Here are a small network's activations along a few directions, averaged over the inputs that share one value of a field.
Related values have similar rows: they may be neighbours, one step apart, or belong to one group.
In the rows, zero is written as 500.
Random noise pushes rows far along 10 fixed directions. That doesn't count. These rows show it; they differ only by the noise:
[535 577 324 331 701 484 250 465 364 536 692 744 599 473 574 581 422 823
 650 422 549 454 587]
[481 459 484 677 411 582 432 336 561 246 514 297 373 491 692 468 609 620
 509 709 351 589 583]
[522 515 578 617 299 420 612 435 553 516 368 554 309 404 568 721 567 276
 414 610 443 213 458]
[401 600 443 489 471 578 500 415 467 525 590 479 437 488 553 534 475 722
 519 548 409 418 541]
[675 485 486 351 523 651 382 364 501 518 551 476 634 670 683 442 503 548
 516 429 560 626 650]
[583 549 514 399 367 631 407 371 442 629 538 635 490 622 473 634 454 552
 501 351 440 273 593]
[609 503 406 345 527 623 438 357 399 602 534 425 640 594 550 377 484 608
 531 401 502 642 629]
[597 426 589 613 508 479 569 390 590 429 411 545 417 433 532 566 448 426
 524 590 577 264 467]
[420 479 396 480 414 625 231 548 307 450 659 591 540 531 355 581 492 623
 590 380 270 581 533]
[490 498 618 402 434 667 644 524 539 699 528 553 640 663 498 462 450 339
 474 357 538 544 433]
[345 515 448 502 553 534 479 574 445 493 622 566 525 462 430 533 460 615
 559 492 440 520 439]
[631 460 469 532 647 431 615 430 349 728 443 686 656 252 493 326 309 451
 738 481 578 480 311]


Field Lozut:
e11: [643 529 478 416 453 356 333 533 422 450 416 494 512 439 345 609 513 441
 430 429 517 482 603]
e9: [554 630 401 426 546 469 453 571 423 636 495 505 553 455 408 479 415 551
 454 389 519 486 555]
e10: [446 456 431 614 509 492 351 588 431 241 516 383 455 364 579 480 537 530
 562 693 393 711 473]
e4: [600 376 429 401 671 546 230 577 504 437 629 610 659 686 554 381 607 568
 650 356 519 815 509]
e2: [422 663 558 385 455 623 651 367 622 747 532 482 514 690 389 406 421 738
 448 300 521 299 543]
e5: [359 499 663 580 252 557 627 505 526 607 488 483 419 578 362 484 554 424
 475 420 375 462 444]
e7: [277 534 361 455 581 354 500 602 386 615 554 606 494 497 274 419 547 643
 540 355 433 550 413]
e8: [654 407 401 637 530 302 456 351 522 453 386 590 361 416 531 499 628 528
 491 566 562 265 543]
e1: [634 515 559 473 479 410 585 337 664 574 332 470 398 696 617 532 574 448
 282 464 663 267 655]
e12: [621 397 774 610 553 705 557 519 632 413 563 531 670 598 748 272 325 390
 680 540 589 724 398]
e3: [671 497 490 641 338 401 712 132 428 674 221 357 459 456 356 350 571 452
 525 417 424 266 574]
e6: [578 447 522 563 493 435 564 455 483 474 377 415 438 359 419 427 516 427
 508 602 510 534 455]
Each value of Lozut is a pair of two hidden parts, and every pair occurs once (3 first parts, 4 second parts).
- e9 and e2 share the first part; e9 and e8 share the second. Which value has the first part of e8 and the second part of e2? => e4
- e5 and e12 share the first part; e5 and e6 share the second. Which value has the first part of e6 and the second part of e12? => e10

Field Dage:
s1: [647 428 507 282 743 541 549 550 481 600 514 513 707 507 681 338 401 445
 573 536 729 694 435]
s4: [432 661 532 229 391 687 484 703 343 559 574 289 646 489 415 593 332 432
 384 505 431 725 537]
s6: [222 560 501 301 456 503 653 620 548 652 614 565 553 706 398 681 743 447
 271 352 579 528 555]
s12: [319 630 448 564 664 389 514 541 473 496 610 594 544 397 454 443 427 782
 612 502 492 499 422]
s8: [514 352 808 702 521 702 714 401 785 449 488 691 493 609 487 576 351 370
 538 526 644 141 301]
s10: [744 562 607 688 347 595 541 403 425 650 413 468 452 270 719 229 292 430
 657 660 374 554 352]
s7: [531 474 591 339 536 457 539 817 492 452 481 495 666 536 293 602 431 171
 437 386 639 620 468]
s5: [894 521 436 375 556 491 589 344 594 611 253 239 458 440 722 378 439 381
 341 627 720 389 641]
s2: [622 544 421 447 467 660 390 547 244 581 464 278 570 443 324 289 266 564
 550 425 391 660 592]
s11: [541 290 669 697 552 488 601 457 640 293 420 480 393 490 424 500 447 395
 531 579 607 331 488]
s3: [662 440 598 499 314 697 292 396 500 479 494 434 581 692 484 318 531 445
 615 292 311 731 546]
s9: [308 510 247 596 452 439 412 522 396 203 441  91 214 323 497 523 513 697
 397 827 321 581 622]
Dage is arranged as a 3 by 4 grid.
- Which values are neighbours of s10? Give them in the order they are listed. => s5, s2, s3
- Which values are neighbours of s7? Give them in the order they are listed. => s4, s12, s11
Each value of Dage is a pair of two hidden parts, and every pair occurs once (3 first parts, 4 second parts).
- s10 and s11 share the first part; s10 and s3 share the second. Which value has the first part of s3 and the second part of s11? => s7
- s6 and s2 share the first part; s6 and s4 share the second. Which value has the first part of s4 and the second part of s2? => s12
